A small network was shown many inputs. Here are its activations along a few directions, one row for each input.
In each table, some parts of the input vary, and every possible input appears once, in random order.
Descriptions start from the smaller parts, as in this example, which fits no table here: one of 2 separate values, together with either a single point or one of 9 places around a ring or (one of 4 places along a line, together with one of 8 places around a ring).
Shared parts are said once, and a part with two or three values counts as separate values.
In the rows, 128 means zero.

Other details of the inputs vary at random and push rows far along two fixed directions, the same in every table; ignore that.

Rows:
R1: [141  72 161  81 108  88  96 156  96 127  35]
R2: [132 141 118 151 171 143  46 180 172 136 113]
R3: [ 89  82 157 104 112  74 177  96 112 102 171]
R4: [124 147 101 141 159 159  69 182 197 127 118]
R5: [111 159 153 183 162 171 146 129 150 134 225]
R6: [155 130 118  76  63  60 122 160 110 132  58]
R7: [109 141 139 198 145 188 149 118 151 102 206]
R8: [128 152 135 165 126 217 145  80 153 124 191]
R9: [180 156  87 169 131 172  81 159 199 156  99]
R10: [112 121 140  97  83  79 194  66  89 161 159]
R11: [144 147 132 165 164 141  53 161 184 108 103]
R12: [ 95  68 133 101 126  81 191  87 104 115 155]
R13: [127 155 149 176 168 168 165 115 176 138 197]
R14: [141  85 111  71 132  59  87 154  85 102  58]
R15: [145 136 146 137 148 168 100  84 161 146 152]
R16: [148 163 112 145 145 165  47 118 176 148  89]
R17: [110 134 111 161 153 182 123 156 131 122 169]
R18: [144 113 107  92  52  96 105 133  94  94  49]
R19: [141 150 112 139 176 166 137 158 142 153 171]
R20: [115 121 167  66  88 102 185  68 102 131 160]
R21: [100  98 167 138 100  97 199 100  51 131 127]
R22: [112 125 154 185 178 153 115 120 154 150 207]
R23: [129 125 113 187 164 205 158 113 136 117 196]
R24: [100 106 123 119  69 104 179  67  72 124 154]
R25: [114 123 121  53 110  69 108 186 106 111  74]
R26: [ 83  69 131  88 133  86 173 117  91 139 177]
R27: [ 97 126 153  82  85  94 183  66  93 147 156]
R28: [131 122 142 170 172 140 110 119 160 128 150]
R29: [120 127 135 187 175 177 158 100 188 134 201]
R30: [118 181 127 183 149 172 161  84 158 185 192]
R31: [115  56 143 104 143  73 164  90  71 128 154]
R32: [157 173  98 136 150 148  70 183 170  90  55]
R33: [190 185 129 167 156 226  52 214 201 131  40]
R34: [123  97 187 123 121 139 209 105 100 167 165]
R35: [104 137 100  94  58  87 105 128  89  93  50]
R36: [ 89 114 127 135 114 109 181  56 112 166 178]
R37: [136 108 147 114  83  88 187  75  68 152 161]
R38: [142 171 116 164 123 158 140  90 136 160 162]
R39: [133 146 109 185 149 183 151  65 175 183 197]
R40: [161 131 122  71  69  71 115 137 116 131  47]
R41: [124 181 118 172 132 155 135  97 133 159 157]
R42: [101 102 131  66  92  62  92 163 133  83  79]
R43: [115  97 123 100 149  89  82 162 108 131 103]
R44: [151 205  87 182 131 237  48 145 204 118  91]
R45: [107  77 150 141 157  99 168  81 101 137 177]
R46: [145 169  96 144 137 128  32 143 163 144  48]
R47: [140 114 115  56 110  71 122 163 110  92  56]
R48: [112 118 114  51  72  81  98 108 125 111  53]
R49: [159 126 130 201 156 161 128 103 147 191 190]
R50: [108 132 129  71  99  67  98 185 100  91  85]
R51: [145 104  92  86 134 110  94 159 150  94  55]
R52: [ 95 111 144 121 145 114 181 124  80 142 206]
R53: [140 116 111  66 110  75 115 162  90  78  56]
R54: [128 106 143  90 105  62 125 146 102 126  19]
R55: [133  74 147  65  91 101 120 159 118 118  31]
R56: [147 170 144 133 130 183 131  94 155 131 163]
R57: [136  90  93  56 118  71 111 158 108  92  57]
R58: [136 131 101 162 155 182 137 138 123 108 162]
R59: [ 89  90 146 120  96 101 180 102  83  80 157]
R60: [112  89 138 109 103  68 155  53  77 162 152]
R61: [152 178 115 138 140 144  68 185 178  81  63]
R62: [130 150 133 177 178 174 171 111 168 147 193]
R63: [184 158  91 160 135 180  73 137 205 154  86]
R64: [133 165 137 127 132 125 102 166 174  99 106]
R65: [ 98  83 119 101 116 112 175 127  52 108 170]
R66: [147 183 122 139 135 139  61 192 177  78  75]
R67: [109  62 136  98 151  76 153 113  58 146 169]
R68: [ 95  95 133 147 123 134 191  92  90 100 182]
R69: [173 170  85 122 158 151  70 195 147  97  67]
R70: [124 161 124  91  88 115 108 114 115 118  89]
R71: [113 117 182 118 117  75 211 102  70 162 129]
R72: [100 126 129 113  92 114 101 164 116  73 112]
R73: [170 171  94 133 170 165  97 179 170 125 103]
R74: [139 115 157 134 142  84 106 139  98 149  57]
R75: [163 127 133 198 162 171 126  78 150 192 188]
R76: [111 101 131  93 135  93 182 128  52 129 179]
R77: [134 142 139 151 149 202 147  65 186 155 198]
R78: [106  68 172 115  86 135 193 112  63 120 136]
R79: [ 96 113 116  81  82  87  95 180  97  73  80]
R80: [170 163  87 180 108 187  82 168 164 123  96]
R81: [109 154 142 166 169 165 152 139 161 159 217]
R82: [136 119 142 149  98 110 195  94  82 164 194]
R83: [158 139  70 112 165 159  53 202 178 118  67]
R84: [145 167 159 187 161 156 155 130 123 163 130]
R85: [117 160 147 152 149 151 127 148 168 131 179]
Each input here is: one of 5 places along a line, together with either one of 2 separate values or one of 6 places along a line or one of 9 places around a ring.
The inputs of R9 and R49 match in every part but the place on the line of 5. If R54 is changed in the same way as R9 into R49, which row does it become? -> R74
A walk changes only the place on the line of 5. It starts at R15 and steps to R77. List the rest of the walk in order. -> R20, R56, R8
Which other rows does R33 become when the choice among 2 separate values takes its other values? List them by row number. -> R84
Which other rows does R71 become when the choice among 2 separate values takes its other values? List them by row number. -> R34
Which other rows does R10 become when the place on the line of 6 takes its other values? List them by row number. -> R6, R20, R27, R30, R40

Rows:
R86: [117  95 139  99 128  96 160 138  86 130 147]
R87: [126  99 136  98  92  68 138  93  90 135 104]
R88: [141 149 109 144 127 153 125 112 140 132 130]
R89: [151 137 101 101 107 107 102 152 126 123  55]
R90: [128 122 122 147 159 153 135 110 139 124 174]
R91: [125 140 127 170 150 178 123 155 142 119 165]
R92: [160 169 118 130 129 140  95 160 171 130  63]
R93: [141 147 102 123 147 150  78 179 139 101  88]
R94: [120 114 135 118 110 125 151  80 115 133 146]
R95: [114 108 137 102 101 120 146  85 110 135 133]
R96: [145 138 107 144 155 127  78 159 154 125  93]
R97: [129 122 118 143 161 147 140 144 124 144 160]
R98: [114 103 138 132 144 106 143 128  92 140 152]
R99: [145 150 108 154 123 164 107 120 159 121 124]
R100: [ 89 136 125  28  68  40 118 120  99  92 104]
R101: [121 127 152 108 100 112 166 104 101 128 132]
R102: [141 144  97 130 149 145  86 159 154 103  99]
R103: [112  85 136  79 112  70  99 132 109 121  78]
R104: [153 133 101  97 101  99  98 145 130 120  59]
R105: [116 117 117 106  86  99 144 120  89 107 102]
R106: [146 109 106  87 127  89  90 158 133 103  74]
R107: [115 100 156 117 133  93 146 134  95 133 139]
R108: [139 129 122 136 130 155 120 110 158 160 128]
R109: [113 114 132 142 156 165 130 109 146 136 170]
R110: [131 119 114 150 164 140 146 127 140 144 170]
R111: [145 157 113 135 106 155  94 161 139 112  87]
R112: [131 112 129 159 173 162 140 109 159 152 187]
R113: [113  93 150 110 103  84 157  71  91 149 138]
R114: [138 144  93 138 134 142  76 175 161  90  89]
R115: [122 113 159  99  91  73 148 114  91 137  99]
R116: [144 143 118 152 134 165 131  94 145 140 155]
R117: [135 145 133 151 130 170 148 112 121 146 162]
R118: [108 108 155  99 122 101 161 126  98 109 144]
R119: [130 147 105 156 148 167  98 172 147 107 124]
R120: [128 143 145 154 164 130 121 140 149 135 126]
R121: [135 115 136 108 106 111 155 123  97 144 127]
R122: [138 149 120 142 136 159  85 190 160  95  97]
R123: [140 128 124 146 139 156 137  94 151 159 152]
R124: [103 128 153 165 151 151 175 115 134 121 195]
R125: [134 143 136 158 173 155 140 143 165 140 153]
R126: [120 109 153 123 143 113 168 131 118 137 161]
R127: [123 130 155 126 116  98 152 106 112 142 115]
R128: [137 168 122 135 112 143 105 151 158 106  74]
R129: [132 140 132  97  80 105 113 150 122  97  65]
R130: [108 100 165 113 130  83 156 121  93 134 141]
R131: [142 152 123 132 102 149 102 160 144 111  84]
R132: [121 117 123 159 146 150 136 118 141 112 177]
R133: [108  97 137 132 144 101 156 116  92 144 160]
R134: [132 154 138 129 120 136 141 119 138 122 110]
R135: [131 129 138 156 137 155 122  92 150 170 146]
R136: [128 128 134 162 137 137 157  94 114 165 161]
R137: [122 169 119 134 146 141 129 117 176 154 191]
R138: [112 115 125 135  99 117 172  89  99 126 162]
R139: [143 155 110 126 145 160  74 186 147 105  86]
R140: [107  83 132  61 101  67 126 122  92  88  95]
R141: [136 124 135 131 153 140 132 157 138 134 137]
R142: [125 110 129 123 145 110  99 127 135 130 114]
R143: [146 143 141 147 128 137 119 132 133 149 113]
R144: [153 145 125 113 106 113  79 162 125 128  50]
R145: [118 120 131 110 104 117 160 104  82 128 137]
R146: [127 114 127 145 163 159 128 122 159 152 163]
R147: [119 128 125 137 110 154 126 104 142 135 135]
R148: [154 166 100 145 132 166  96 143 152 124  93]
R149: [108 106 134 150 138 157 134 114 145 124 174]
R150: [115 111 152 156 157 129 157 119 103 154 183]
R151: [106  94 135  84  71  79 153  88  86 106 115]
R152: [149 131 116 146 160 134  81 142 157 129 113]
R153: [129 123 133 146 133 144 175 100 104 163 178]
R154: [ 97  96 160 107 105  89 176 123  89 102 156]
R155: [148 141 137 156 139 162 150 124 141 163 156]
R156: [138 130 103 135 157 141 111 163 143 133 120]
R157: [132 120 151 111 105 101 166 115 108 141 130]
R158: [154 155 114 142 130 141  83 152 139 139  79]
R159: [123 131 142 149 157 161 147 136 131 128 174]
R160: [142 156 107 142 115 161  98 154 140 115  95]
R161: [119 108 149  77  79  82 162 115  73 113 109]
R162: [144 124 122 146 136 143 149  91 136 157 161]
R163: [121 128 124 177 161 182 126 116 166 124 185]
R164: [104 112 126 159 144 144 166 118 113 119 188]
R165: [127 133 110 132 150 144 118 146 127 114 128]
R166: [110 180 110 129 115 140  96 139 177 109 146]
R167: [114 153 122  69  95  54  69 145 135 116  74]
R168: [147 137 109 111 106  96  88 138 129 126  54]
R169: [103 112 153 103 128  96 171 117 102 107 142]
The inputs of R135 and R95 match in every part but one. If R130 is changed in the same way as R135 into R95, which row does it become? -> R118
The inputs of R162 and R116 match in every part but one. If R123 is changed in the same way as R162 into R116, which row does it become? -> R94
The inputs of R145 and R160 match in every part but one. If R101 is changed in the same way as R145 into R160, which row does it become? -> R129
What is each input in this table made of? -> one of 4 places along a line, together with either a single point or (one of 2 separate values, together with one of 10 places along a line)

Rows:
R170: [130 125 104 103 113 112  95 176 110  93  75]
R171: [ 94  78 168  91 115  56 183  85  67 146 167]
R172: [127 127 135 130 150 114 132 121 134 155 143]
R173: [146 130 130 164 164 165 132 127 143 160 142]
R174: [140 169 107 143 154 165  87 176 179 114 125]
R175: [133 147 138 163 126 161 144 104 145 141 150]
R176: [136 141 131 157 125 166 155  99 129 146 153]
R177: [ 96  93 122 147 155 152 162  94 125 116 222]
R178: [155 126 120 144 152 137 115 139 131 149 113]
R179: [142 128 136 145 149 134 115 137 144 143 113]
R180: [148 129 137 163 161 161 126 130 151 158 140]
R181: [122 135 139 163 152 162 144 136 141 121 165]
R182: [ 99  82 142  91  71  68 197  73  43 132 152]
R183: [116 133 127  89 111  96  94 171 125  84  82]
R184: [130 125  92  78  80 106  73 121 138  92  56]
R185: [124 108 135  77 115  65 126 132 105 136 103]
R186: [156 167 117 146 119 173  92 145 168 127  84]
R187: [157 194 100 137 129 164  63 159 195 123  72]
R188: [117 129 131  84  84  86 145 107 108 125 119]
R189: [120 114 134 159 149 152 175 117 104 130 193]
R190: [111 140 132 136 148 136 143 133 136 121 171]
R191: [106 116 136  97 108  89 128 151 109  91 107]
R192: [147 184 120 164 135 179  87 135 184 136 120]
R193: [151 149 114 144 118 155 120 123 134 135 112]
R194: [118 111 155 151 153 126 160  99 121 159 178]
R195: [112  59 120  53 103  36 113 116  86 112  78]
R196: [115 119 139 158 149 163 178 117 113 130 192]
R197: [148 118 110 109 125 100  88 158 118 132  64]
R198: [129 121 125  94 107 111 104 174 119  87  70]
R199: [118 141 144 157 121 150 162  86 134 146 178]
What is each input in this table made of? -> one of 3 separate values, together with either a single point or one of 9 places along a line
Which other rows does R195 become when the choice among 3 separate values takes its other values? List them by row number. -> R177, R184
Which other rows does R174 become when the choice among 3 separate values takes its other values? List them by row number. -> R185, R188
